A small network was shown many inputs. Here are its activations along a few directions, one row for each input.
Each table varies a few parts of the input and shows all the possible inputs, shuffled.
Descriptions start from the smaller parts, as in this example, which fits no table here: ring(5) and (point or ring(9) or (values(3) and line(4))).
Shared parts are said once, and a part with two or three values counts as separate values.
In the rows, 128 means zero.

Other details of the inputs vary at random and push rows far along two fixed directions, the same in every table; ignore that.

Rows:
row 1: [ 73  48 108  65  97 118 224 113 113 137 137 170]
row 2: [135 141 122 145 138 141 105 154 124 131 116 114]
row 3: [ 87 202 130 107 118  82 163   9 159 111  99 124]
row 4: [143 144 123 152 131 151 117 152 129 127 124 119]
row 5: [ 85  47  99  71 116 133 193 174 107 140 126 143]
row 6: [146 161 120 144 137 153 124 158 131 129 119 119]
row 7: [138 158 119 137 145 143 111 160 126 132 110 115]
row 8: [147 143 119 139 128 143 105 153 132 130 120 119]
row 9: [150 128 135 153 134 143 118 149 127 125 131 122]
row 10: [130 129 152 151 140  95  99  82 127 126 147 139]
row 11: [148 118 137 153 137 137 114 147 124 122 148 130]
row 12: [144 129 139 137 130 143 104 147 125 128 130 112]
row 13: [133 123 134 130 127 110 122 115 134 123 140 135]
row 14: [142 119 141 137 133 137 100 145 123 126 146 120]
row 15: [144 107 148 136 130 136  92 137 116 134 157 134]
row 16: [ 86  79  90  62 101 160 192 171 116 142 109 129]
row 17: [141 125 135 146 141 131 106 152 122 130 123 116]
row 18: [152 105 142 140 130 127  94 140 121 135 156 144]
row 19: [140 154 142 144 128 105 112  91 143 121 124 124]
row 20: [ 95 202 125 111 117  71 166  13 162 111  98 132]
Each input here is: values(4) and line(5).
The inputs of row 8 and row 16 match in every part but the values(4) part. If row 13 is changed in the same way as row 8 into row 16, which row does it become?
Answer: row 14
Change only the values(4) part in row 12. List by row number the other rows that result.
Answer: row 9, row 17, row 19
Change only the line(5) part in row 6. List by row number the other rows that result.
Answer: row 1, row 4, row 9, row 11

Rows:
row 21: [149 143 140 167 146 128  91 136 127 124 134 119]
row 22: [146 177 128 153 140 143  98 135 135 124 113 108]
row 23: [117 177 123 124 127 118 139  91 145 120 105 116]
row 24: [151 178 126 150 140 142  94 140 137 127 114 111]
row 25: [117  75 104  99 123 150 159 193 110 142 125 136]
row 26: [151 175 129 152 137 141  98 134 140 124 114 106]
row 27: [149 141 145 151 145 127  79 135 126 127 135 115]
row 28: [106 134 132 107 117  98 142  70 137 125 128 138]
row 29: [ 98 116 123  99 120 103 152  97 129 130 120 135]
row 30: [151 140 145 154 141 127  78 133 127 127 134 115]
row 31: [107 133 129 123 127 100 151  89 135 120 122 131]
row 32: [118 145 137 141 129  97 134  78 140 117 123 128]
row 33: [127  86 109 111 122 152 159 182 115 138 131 141]
row 34: [121 147 141 133 119 101 136  66 142 118 133 136]
row 35: [122 147 138 130 121 102 134  72 140 121 134 139]
row 36: [158 147 142 167 143 133  99 135 130 121 140 125]
row 37: [101 133 134 111 117  99 146  65 135 123 128 136]
row 38: [100  77 111  88 119 139 160 163 111 141 122 133]
row 39: [122  85 111 115 123 153 163 178 113 136 131 139]
row 40: [126  87 113 114 120 150 161 174 117 134 130 138]
row 41: [201 134 148 191 154 179  37 211 114 134 159 115]
row 42: [103 134 135 107 117  98 145  67 137 122 129 135]
row 43: [119  75 111  92 114 157 164 182 112 141 137 141]
row 44: [112  88 118  93 112 137 150 146 119 137 131 136]
The inputs of row 42 and row 37 match in every part but one. If row 43 is changed in the same way as row 42 into row 37, which row does it become?
Answer: row 41
What is each input in this table made of?
Answer: values(4) and (point or ring(5))
Change only the ring(5) part in row 28. List by row number the other rows that result.
Answer: row 25, row 29, row 33, row 35
